These are the activations of a small neural network, seen along a few directions. Each row is one input.
Each table varies a few parts of the input and shows all the possible inputs, shuffled.
A made-up example of a description, with smaller parts first: ring(5) and (point or line(9) or (values(3) and line(6))).
Shared parts are said once, and a part with two or three values counts as separate values.

Table:
x1: [-36 -38 -55   2 -12 -28  -8  -2 -24   0 -48  35 -18  12  -7  -7  43  59
  25 -24]
x2: [ 47  12  69   7  16  20  15   1  43  34  61  -2  -2 -29  -1   6 -64 -54
 -45   9]
x3: [ -9   1 -14  17 -21  26   6   7 -11  -2 -24  -5   6   1  15   0  21   2
  12  26]
x4: [ -2  -4 -20  -5  64 -16  10  24 -11  23  74   1 -29  23 -35 -20 -57 -38
 -35 -32]
x5: [-23 -10  -7 -10   0  17 -32  -2  24 -21  -2   7 -46 -29  23   3   7  35
 -13 -23]
x6: [ 31   3  81  -6  -9  42 -26 -15  59 -55  -2 -35  -2 -42  26   6  13 -25
 -17  -9]
x7: [-27 -30 -58  11 -15 -18   8   1 -20   5 -47  33  -7  18 -12 -14  49  64
  34  -5]
x8: [ 15  35   6  -7 -12 -10  19 -16 -28   4  -6 -25  54  22   6  19 -10 -32
   7  38]
x9: [ 31  10  77  10 -18  70  -6   4  49 -42 -14 -42  22 -35  28   0  35 -38
  -5  20]
x10: [ -2   7 -19  13 -14  -4  14   9 -29   8 -32  -9  22  21  -6  -2  20  13
  22  19]
x11: [-24 -15  -8   7 -21  41 -12   5  16 -14 -11   0 -41 -20  15  -4  22  22
  -6  13]
x12: [ 28   7  81   1 -12  52 -16 -14  59 -49  -6 -39   8 -38  21  -5  26 -28
 -13   7]
x13: [-20  -3 -43 -18   9 -59 -12  -6 -22   6 -22  30  12  17  -8   3  23  44
  31 -41]
x14: [  2  -9 -23  -2  55  -1  26  32 -18  31  71   5 -31  23 -27 -20 -53 -52
 -22 -10]
x15: [ 15  41   2 -38   6 -46 -12 -38  -5  -3  15 -10  47  12   7  23 -34 -11
  -2 -11]
x16: [-14 -15 -13  18 -30  58  -4  23   3 -11 -18  -3 -27 -15  19   1  25  15
   1  30]
x17: [-20 -12 -37  -4  -9 -47  -3  -6 -36   0 -33  19   2  23 -18   4  20  40
  26 -20]
x18: [-31 -34 -56  26 -25  -5  13  15 -39   2 -61  18  -2  23 -17 -13  53  55
  23   7]
x19: [ 27   8  80 -17   4  26 -37 -16  67 -55   6 -29   1 -47  33   3  14 -19
 -21 -28]
x20: [-24  -8 -36   5 -10 -38  12  -2 -32   6 -34  13   9  27 -23  -6  31  39
  28  -4]
x21: [ -7   4 -12   4 -15  13  -4 -11   1  -5 -14   4  -3  -3   9  -5  12  14
  10  14]
x22: [ 14  33   6 -21  -9 -24   7 -31 -17   2   5 -15  47  16   5  16 -19 -28
   7  27]
x23: [ -7   9 -13 -13   4 -10 -26 -18  10 -11  -4  12  -7 -11  17   3  -2  26
   3 -23]
x24: [-10   1 -16  -7  -5 -28  -9 -11 -18   1 -22   0   4  12  -6   3   4  20
  13 -12]
x25: [ 12  29   9 -24  -9 -36  -3 -36 -17  -6   5 -19  36  14   1  29 -34 -21
  -2   9]
x26: [-11  -7 -40  17 -18 -22  20  14 -46   6 -43  10  20  30 -18  -1  34  33
  32  10]
x27: [-30 -28 -60 -10   4 -41 -21  -4 -14   1 -38  46  -9  10  -2  -5  40  69
  30 -43]
x28: [-16 -11 -11  -4 -10  35 -15   2  22 -14  -5   7 -45 -25  26   2  12  27
  -2  -3]
x29: [ 44  18  67   0  27   4   5  -2  54  30  69  -1  -2 -34   2   8 -65 -43
 -49 -12]
x30: [ 36   8  77  20   8  22  23   8  40  31  56 -10   0 -26  -9   8 -53 -58
 -40  26]
x31: [ -9   1 -12  -4  -8   3 -12 -13   4  -7 -10   8 -11 -11  20   4   6  12
  10  -4]
x32: [ -1  -7 -21   5  50   6  35  37 -20  34  68   3 -25  27 -33 -26 -44 -55
 -19   8]
x33: [ -2 -11 -17  21  40  18  37  50 -40  28  52 -10 -20  36 -42 -21 -44 -57
 -26  23]
x34: [ -4   7 -19 -18   6 -42 -24 -11 -11  -2 -11  12  10   6  -1   7  -1  29
  18 -29]
x35: [ 40  10  71  25   4  44  30  24  25  41  47  -8  16 -20  -2   2 -45 -68
 -36  42]
x36: [-15  -1 -14   1 -11 -22   2  -3 -18   4 -23  -3   9  12  -6  -1  17  13
  20   5]
Describe the family of inputs behind these rows.
Answer: line(4) and (values(4) or line(5))
The inputs of x29 and x2 match in every part but the line(4) part. If x34 is changed in the same way as x29 into x2, which row does it become?
Answer: x24
List by row number the other rows that have the line(4) part in common with x10.
Answer: x3, x8, x9, x16, x18, x26, x33, x35
Which other rows does x24 become when the line(5) part takes its other values? List them by row number.
Answer: x1, x17, x28, x31
List by row number the other rows that have the line(4) part in common with x11.
Answer: x7, x12, x20, x21, x22, x30, x32, x36
Which other rows does x4 become when the values(4) part takes its other values? List them by row number.
Answer: x15, x19, x29

Table:
x37: [-17 -16 -55   6  19 -57  24  15 -53  36  -5  27   9  45 -42 -12  -2  17
  18 -14]
x38: [  1 -13   0   4  20  29   3  19  16   9  33   8 -34 -12   2 -10 -19 -16
 -21  -6]
x39: [-30  -8 -53   4 -27 -33   2  -7 -35  21 -46  29   4  14   2  12  24  55
  33   4]
x40: [ 27  28  47  -8  -3   6   2 -18  19  -5  10 -22  36  -8  11   7 -11 -38
  -3  15]
x41: [-37 -27 -45  -4 -16 -15 -29  -4 -15 -41 -66  13 -11   6   5 -10  73  68
  38 -30]
x42: [ 16   2  31  16   0  36  12  17  13   4  17 -13   0 -10   0  -4  -9 -29
 -18  23]
x43: [ 25  20  43  -7   1   1   2 -12  19  -7  14 -21  24  -9   6  13 -17 -28
 -14   4]
x44: [-40  -5 -83  -9 -15 -27  -5  -8 -64 -21 -45   2   3  44  -9  -2  32  40
  37   6]
x45: [ 15  19  33  -7   8  -5  -9 -12  15  -5  21 -16  11  -9   4   6 -24 -25
 -15  -3]
x46: [ 20   8  37  13  -7  38  18   5  18   5  11 -18  10  -9   2  -7  -4 -35
 -13  31]
x47: [-17 -17 -30   2 -27 -18 -14 -13  -1  -3 -53  30  -3  -6   9   3  44  71
  27 -13]
x48: [  3  -6  15   6  10  26   7  14  16   7  28  -4 -27 -11  -1  -6 -17 -20
 -17   5]
x49: [  9  -2  22  15   6  32   5  19  11   6  22 -10 -14 -11   0  -5 -17 -27
 -19  12]
x50: [ 14  11  26 -14  12  -6  -8  -7  18  -3  27  -9   0 -12   6  10 -25 -20
 -12 -12]
x51: [ 10   5  12 -17  20  -8 -10 -10  21  -3  32   1  -8 -11   6   5 -28 -13
 -20 -23]
Describe the family of inputs behind these rows.
Answer: point or line(4) or (values(2) and line(5))
A walk changes only the line(5) part. It starts at x40 and steps to x43. List the rest of the walk in order.
Answer: x45, x50, x51

Table:
x52: [ 21  27  38 -14 -16   1 -18 -24  16 -37 -28 -34  41  -8  20  13  23  -3
  11   0]
x53: [-32 -29 -52  23 -22 -17  17  21 -35  22 -54  31  -2  20 -18 -12  53  57
  35   5]
x54: [ -2  -8  25  -6  -2  43 -24   1  30 -50 -11 -19 -25 -25  24  -5  30   1
  -2 -11]
x55: [  5  -6   8  26 -10  17  25  20  -7  36   8   6  -6   0  -9   1 -19 -12
 -15  31]
x56: [ 25   5  37  -5  38 -16   6   2  29  20  53   9  -5 -11 -15  -6 -41 -29
 -24 -28]
x57: [  1  -6   5  16 -31  30  13  -3  10  18 -12   9  -4 -14  10   3   4   7
  -2  36]
x58: [-36 -25 -63 -12   3 -66 -15 -10 -29  12 -34  44  -7  20 -14  -3  25  64
  31 -41]
x59: [-16  -1 -18  -7  -4  36 -11  -3   4 -20   9  -6 -33  -7  17  -2  -3  -1
  -7  16]
x60: [ 16 -12  44  22 -30  34  -3   1  35 -13 -29  -3   2 -30  13   1  34  12
   6  11]
x61: [ 10  -9  19  -1  35  33   5  26  14  -9  51 -16 -26  -1 -13 -26 -22 -51
 -26  -4]
x62: [-21   0 -52  -6 -10 -58   4 -16 -54 -13 -50   4  33  43 -21   2  34  39
  39 -10]
x63: [  8  35   0 -17 -17  -5  -2 -27 -12  -9  -7 -19  36   8  16  19 -10 -11
   6  22]
x64: [ 15   2  37 -14  -5  -5 -30 -17  44 -22 -10   4   2 -36  25  15  14  22
  -7 -33]
x65: [  1   9   0  -5  16 -26  -1  -1   3  30  32  13  -9  -7  -3  13 -45  -2
 -17 -15]
x66: [  6  28   1  -9   0 -19  12  -7 -27  13  13 -22  34  21  -4  18 -31 -35
  -3  19]
x67: [-14  -4 -19   1  15  24  -1  21 -12   2  30 -13 -32   6  -3  -4 -25 -23
 -18   8]
x68: [ 28 -10  41  29  15  27  29  24  17  27  28   2   2  -6 -20 -18 -16 -41
 -23  16]
x69: [ 28  24  35  -8  25  -9  18   0   0   3  34 -25  41  15 -14  -2 -27 -61
 -10   8]
x70: [-41 -29 -87  -1   7  -8  -9  20 -46 -19 -34  18 -29  31 -10 -20  42  49
  31 -23]
x71: [ -1   9   0 -14  -8 -15 -14 -26  19   8  10  18 -11 -20  19  15 -20  18
  -6  -6]
The inputs of x65 and x67 match in every part but one. If x56 is changed in the same way as x65 into x67, which row does it become?
Answer: x61
Describe the family of inputs behind these rows.
Answer: values(4) and (point or line(4))
Which other rows does x69 become when the line(4) part takes its other values? List them by row number.
Answer: x52, x63, x66
Which other rows does x68 become when the line(4) part takes its other values? List them by row number.
Answer: x55, x57, x60
